These are the activations of a small network on made-up records, seen along a few directions, one row for each record.
After each row come some of the record's fields: V, N, L, T, E, C, S, U.
Not every record has every field; a missing one is written missing.
Other fields move the rows too, some of them a lot.
In the rows, zero is written as 500.
Strong random noise was added to every row along 19 fixed directions; ignore it. To show where, here is one row again and again, with new noise each time:
[664 535 475 454 404 519 524 669 368 388 484 426 340 601 362 561 632 403
 367 522 623 581 614 666 556 250 565 578 591 586 444 402 391 516 552]
[466 516 537 403 331 605 582 437 506 469 654 417 396 484 485 378 477 322
 535 584 282 305 674 487 356 402 238 537 499 616 550 698 661 943 640]
[536 507 611 550 514 435 483 499 681 560 394 384 647 436 521 533 551 339
 661 511 384 613 269 390 333 797 316 656 339 602 526 677 491 559 401]
[493 434 480 401 390 643 436 408 431 436 554 510 490 488 401 812 581 467
 718 554 537 459 455 723 751 478 693 538 453 356 609 657 352 350 529]
[626 649 449 590 334 418 571 529 488 470 419 648 463 454 391 570 746 154
 427 579 539 548 387 664 496 631 435 312 268 269 598 540 348 450 614]
[418 478 391 268 702 632 594 309 585 731 580 320 595 523 593 548 578 685
 779 333 425 326 471 613 599 400 618 515 363 471 511 543 581 389 328]
[497 526 522 593 421 565 422 460 392 446 501 449 575 394 362 572 501 592
 402 617 378 205 410 541 522 403 348 404 452 572 401 754 361 501 432]
[745 455 494 446 532 606 651 465 370 612 300 279 452 673 556 421 644 543
 437 493 472 440 488 509 343 407 360 579 549 464 458 602 515 636 402]
[669 288 429 352 624 523 577 502 238 364 446 390 580 675 477 555 389 539
 657 445 210 354 519 397 389 233 233 588 390 720 476 464 566 947 637]
[513 506 472 396 432 602 526 412 677 462 505 367 481 564 547 484 509 475
 733 534 490 554 530 652 448 466 547 663 681 431 655 640 568 516 496]
[553 541 625 471 553 708 470 315 555 611 521 426 385 471 410 443 645 652
 377 439 575 223 647 782 330 362 535 763 511 549 608 547 805 765 435]
[224 631 198 594 938 669 453 670 414 445 500 473 690 608 357 198 390 640
 463 525 368 460 390 581 551 164 648 458 496 123 485 288 426 148 539]
[450 696 283 470 325 496 495 500 622 594 663 601 448 324 513 439 389 470
 454 413 587 453 503 586 419 448 588 351 777 704 569 674 389 530 380]
[727 480 546 552 568 641 673 384 487 514 491 435 390 526 672 351 627 383
 515 249 541 580 351 583 224 630 398 541 746 718 457 711 580 862 329]
[499 622 468 461 522 420 599 514 632 493 447 389 576 536 626 418 612 405
 346 679 630 432 672 435 612 415 614 464 427 522 267 563 557 428 466]
[485 703 320 649 449 377 415 424 777 695 494 439 599 413 462 481 578 621
 473 456 613 444 484 685 470 499 459 608 612 599 674 536 552 574 418]
[404 493 808 700 318 571 516 407 733 400 523 307 518 433 595 626 545 425
 595 574 426 555 492 498 404 610 572 690 568 512 471 666 598 585 428]
[501 544 658 396 651 615 613 396 593 556 542 409 548 463 681 465 607 632
 332 473 584 315 570 487 479 390 823 375 388 385 233 497 630 229 252]
[291 473 452 458 682 691 443 600 374 625 787 567 522 448 468 477 527 317
 455 450 439 609 355 581 699 655 581 407 426 193 547 575 455 367 578]
[511 573 566 605 606 692 473 525 441 388 595 420 464 448 365 312 616 498
 582 361 429 446 315 495 415 452 381 523 507 647 362 562 372 458 304]
[263 472 559 661 580 509 538 492 490 460 506 487 584 455 560 337 341 685
 677 346 506 542 427 349 528 451 535 427 614 633 401 426 413 300 320]

[491 464 637 577 636 543 701 464 432 468 406 482 495 507 623 545 615 170
 288 589 471 468 501 557 434 627 533 553 320 520 317 631 707 846 617] | <V:v2 N:n1 L:missing T:t3 E:e4 C:missing S:s6 U:missing>
[462 607 455 436 673 469 549 511 690 424 521 364 594 530 548 348 612 478
 688 494 400 505 421 538 529 473 412 446 430 571 350 575 457 326 416] | <V:v3 N:missing L:missing T:missing E:missing C:missing S:s5 U:missing>
[676 616 355 410 483 352 647 697 442 668 543 472 468 504 629 445 589 298
 243 417 582 606 499 306 445 507 458 283 481 723 277 476 385 584 399] | <V:v1 N:missing L:l3 T:t3 E:e3 C:missing S:s6 U:missing>
[479 558 593 589 449 531 532 550 267 380 529 834 304 345 339 331 474 428
 375 294 595 426 473 587 350 443 399 272 488 732 492 426 382 573 484] | <V:v1 N:missing L:l1 T:t1 E:e3 C:c1 S:missing U:u3>
[540 485 625 386 409 756 558 410 461 439 443 594 273 463 517 428 391 512
 564 443 591 463 538 585 194 455 699 587 739 526 610 615 571 525 384] | <V:v3 N:missing L:missing T:t3 E:e3 C:missing S:s6 U:missing>
[547 411 664 407 352 547 429 597 412 564 171 379 462 471 330 704 286 690
 358 699 407 418 473 546 244 409 564 673 540 501 543 625 399 305 418] | <V:v2 N:n1 L:missing T:t3 E:e1 C:missing S:s5 U:missing>
[474 302 851 477 472 612 698 243 403 534 296 466 412 517 610 421 620 611
 688 468 558 416 385 645 507 697 366 342 469 323 486 689 522 224 340] | <V:v1 N:missing L:l1 T:t3 E:e4 C:missing S:s6 U:missing>
[397 430 477 482 382 433 565 651 378 414 511 393 546 585 503 618 445 301
 568 653 282 590 568 320 665 436 391 452 365 441 425 529 348 568 694] | <V:v1 N:missing L:l3 T:t2 E:e2 C:c1 S:missing U:u3>
[701 335 456 231 609  65 477 527 525 471 608 562 703 572 623 602 595 612
 522 508 534 531 479 540 899 555 229  38 268 416 405 330 490 152 636] | <V:v3 N:missing L:missing T:t3 E:e3 C:c2 S:missing U:u3>
[330 483 512 724 547 377 513 516 586 324 525 371 716 601 598 502 464 588
 567 622 404 530 573 325 704 394 524 492 454 333 376 326 522 436 608] | <V:v2 N:n1 L:missing T:t3 E:e4 C:missing S:s6 U:missing>
[359 503 502 695 548 390 262 610 650 510 873 425 671 464 446 482 498 526
 507 491 296 605 462 334 680 607 267 544 439 408 561 307 575 559 644] | <V:v1 N:missing L:l2 T:missing E:missing C:c1 S:missing U:u3>
[531 500 450 698 511 630 414 351 494 373 754 611 413 542 485 416 580 572
 602 295 523 527 561 561 539 473 521 576 691 419 656 321 625 785 591] | <V:v1 N:missing L:l3 T:missing E:missing C:c1 S:missing U:u3>
[614 505 446 385 743 507 437 601 420 584 667 595 479 465 432 480 591 513
 410 212 565 567 379 587 488 508 511 486 400 609 490 316 476 505 420] | <V:v1 N:missing L:l1 T:t2 E:e4 C:c1 S:missing U:u3>
[386 371 715 605 404 507 344 496 482 330 588 678 490 406 431 593 352 558
 580 501 541 640 449 516 565 648 555 486 592 397 611 444 469 302 561] | <V:v2 N:n1 L:missing T:missing E:missing C:c1 S:missing U:u3>
[560 419 438 602 721 440 575 348 481 489 430 398 528 676 563 794 715 640
 719 224 709 559 614 621 739 310 832 830 374 831 410 113 657 760 474] | <V:v1 N:missing L:l1 T:missing E:missing C:missing S:s2 U:missing>
[552 221 712 514 575 524 517 622 164 390 457 330 490 702 579 576 566 520
 279 707 553 553 602 423 837 483 358 495 544 456 228 629 497 525 634] | <V:v2 N:n1 L:missing T:t2 E:e3 C:missing S:s6 U:missing>
[558 620 603 603 506 446 348 731 485 556 492 496 506 389 357 360 580 406
 176 566 484 521 355 442 364 661 183 502 467 670 419 694 372 544 440] | <V:v1 N:missing L:l1 T:t2 E:e3 C:missing S:s6 U:missing>
[345 570 507 529 713 553 417 487 608 597 704 354 432 471 356 317 652 690
 532 317 470 432 511 759 610 394 370 577 524 611 497 371 614 456 450] | <V:v1 N:missing L:l2 T:t1 E:e2 C:c1 S:missing U:u3>
[405 443 332 507 653 326 568 349 530 607 429 718 611 439 549 645 365 663
 670 244 478 492 374 710 466 540 571 313 425 519 685 318 571 479 548] | <V:v2 N:n1 L:missing T:missing E:missing C:c2 S:missing U:u3>
[466 542 398 689 740 654 330 329 477 522 690 529 680 398 499 421 576 705
 401 413 528 267 334 585 661 547 506 469 553 442 428 672 510 540 377] | <V:v1 N:missing L:l1 T:t3 E:e1 C:missing S:s2 U:missing>
[501 631 477 480 457 499 593 419 750 641 385 330 463 677 610 427 752 407
 655 640 605 592 670 413 559 544 545 716 406 367 567 454 626 497 512] | <V:v3 N:missing L:missing T:missing E:missing C:missing S:s1 U:missing>
[377 356 803 600 598 601 408 469 514 618 719 272 575 418 657 478 535 584
 299 546 534 486 491 336 698 745 434 620 559 608 211 758 636 533 341] | <V:v2 N:n1 L:missing T:t2 E:e1 C:missing S:s5 U:missing>
[378 368 551 587 520 300 536 501 454 568 488 495 601 443 564 733 441 569
 643 323 499 597 416 479 660 563 478 441 368 744 445 369 438 503 465] | <V:v1 N:missing L:l1 T:t2 E:e2 C:c1 S:missing U:u3>
[497 300 803 808 533 441 563 298 480 516 302 423 562 570 605 570 565 601
 549 447 439 531 488 441 451 730 323 688 389 455 539 421 740 783 559] | <V:v2 N:n1 L:missing T:missing E:missing C:c1 S:missing U:u3>
[639 488 481 373 643 596 414 508 401 569 655 705 457 495 508 231 525 577
 357 377 543 433 436 508 371 561 309 332 572 364 630 502 586 529 504] | <V:v1 N:missing L:l1 T:t1 E:e4 C:missing S:s6 U:missing>
[694 502 487 563 670 632 478 389 366 507 517 366 468 650 457 347 836 543
 416 538 564 294 616 429 653 440 332 666 334 510 351 482 625 781 521] | <V:v3 N:missing L:missing T:t3 E:e1 C:missing S:s5 U:missing>
[364 483 415 397 613 207 376 577 575 461 594 641 635 445 466 410 357 513
 399 602 568 456 674 463 741 518 354 421 399 712 440 412 616 498 686] | <V:v1 N:missing L:l3 T:missing E:missing C:c1 S:missing U:u3>
[689 579 389 453 213 229 528 539 574 527 430 487 565 540 558 563 552 574
 514 619 507 511 534 310 619 499 364 222 473 384 475 505 236 257 460] | <V:v2 N:n2 L:missing T:t2 E:e4 C:missing S:s1 U:missing>
[493 629 436 333 265 522 534 701 434 735 539 511 173 491 302 484 539 385
 363 448 552 594 688 625 397 350 543 532 543 510 676 311 432 489 561] | <V:v1 N:missing L:l2 T:t3 E:e2 C:c1 S:missing U:u3>
[499 323 468 291 571 756 376 622 122 345 525 746 375 522 252 551 319 303
 556 566 500 543 454 617 520 469 578 647 470 386 683 547 439 545 703] | <V:v3 N:missing L:missing T:t1 E:e1 C:missing S:s2 U:missing>
[292 512 304 525 722 288 470 464 681 555 370 522 797 416 570 498 300 500
 688 500 509 514 364 536 551 629 431 579 485 824 525 664 549 595 490] | <V:v1 N:missing L:l3 T:t3 E:e3 C:missing S:s6 U:missing>

Which values does each new row have?
[421 526 535 438 469 430 561 437 639 189 292 488 494 532 450 272 290 701
 662 605 465 342 662 602 331 179 478 482 640 655 473 443 559 365 511] | <V:v1 N:missing L:l1 T:t3 E:e1 C:missing S:s5 U:missing>
[687 588 503 537 531 429 404 458 555 400 503 714 551 350 456 509 536 482
 420 411 593 410 363 499 338 615 461 423 429 729 477 577 490 616 395] | <V:v2 N:n1 L:missing T:t2 E:e3 C:missing S:s6 U:missing>
[569 808 530 573 273 610 580 455 697 276 405 586 242 446 419 318 701 145
 526 655 660 486 664 482 303 502 661 615 516 618 400 577 486 571 457] | <V:v3 N:missing L:missing T:missing E:missing C:c2 S:missing U:u3>
[493 377 680 664 537 563 602 417 535 377 335 422 505 469 676 709 494 386
 508 510 548 655 307 692 483 729 658 547 727 634 337 839 465 512 392] | <V:v1 N:missing L:l2 T:missing E:missing C:c1 S:missing U:u3>
[523 611 473 573 362 567 396 513 569 298 437 700 376 470 443 465 479 410
 502 581 812 654 581 620 514 500 764 637 779 492 624 556 418 419 518] | <V:v3 N:missing L:missing T:t2 E:e2 C:c1 S:missing U:u3>
[750 522 334 419 373 563 471 224 633 428 631 462 518 585 584 584 724 520
 717 516 516 366 533 707 654 501 402 473 614 351 682 704 546 704 578] | <V:v1 N:missing L:l1 T:t3 E:e3 C:c1 S:missing U:u3>
[362 629 457 666 350 533 569 337 610 551 331 564 448 513 544 316 535 495
 742 496 614 477 619 429 460 598 476 636 572 576 646 610 486 645 465] | <V:v1 N:missing L:l1 T:missing E:missing C:missing S:s5 U:missing>
[311 693 189 555 628 434 684 406 632 598 325 537 663 440 623 474 369 482
 464 555 302 274 383 703 289 376 500 245 511 537 541 743 529 592 534] | <V:v3 N:missing L:missing T:missing E:missing C:missing S:s6 U:missing>
[652 382 602 168 525 443 535 492 613 464 361 414 481 613 482 331 421 489
 594 649 388 494 520 618 237 501 206 547 511 442 646 577 716 424 586] | <V:v1 N:missing L:l3 T:missing E:missing C:missing S:s2 U:missing>
[751 387 435 255 542 421 531 600 293 395 323 596 463 608 388 555 481 410
 610 484 528 577 488 412 462 458 402 510 336 657 478 379 378 485 557] | <V:v2 N:n1 L:missing T:missing E:missing C:c1 S:missing U:u3>
[396 535 700 614 615 347 421 631 711 249 348 473 634 522 434 320 431 506
 398 713 516 607 539 516 395 446 479 608 398 327 464 273 667 223 593] | <V:v2 N:n1 L:missing T:t2 E:e2 C:c1 S:missing U:u3>
[329 492 599 249 508 632 613 563 499 861 748 540 139 419 447 316 488 375
 449 200 535 653 570 782 301 589 488 521 624 579 716 411 716 551 491] | <V:v1 N:missing L:l3 T:missing E:missing C:missing S:s2 U:missing>
[593 495 523 434 315 565 568 436 484 634 534 475 399 450 480 419 472 516
 519 409 346 462 397 572 261 569 294 370 592 347 680 609 463 507 452] | <V:v2 N:n1 L:missing T:t3 E:e1 C:missing S:s2 U:missing>
[521 711 540 445 461 561 631 548 632 727 380 388 448 445 455 512 639 387
 445 478 417 466 458 423 195 485 664 574 216 384 474 383 481 384 312] | <V:v2 N:n1 L:missing T:t3 E:e4 C:missing S:s6 U:missing>
[537 556 527 379 509 564 553 523 615 294 621 600 430 490 568 268 392 310
 584 471 387 558 553 373 245 485 516 469 535 482 510 447 618 607 542] | <V:v3 N:missing L:missing T:t2 E:e2 C:c1 S:missing U:u3>
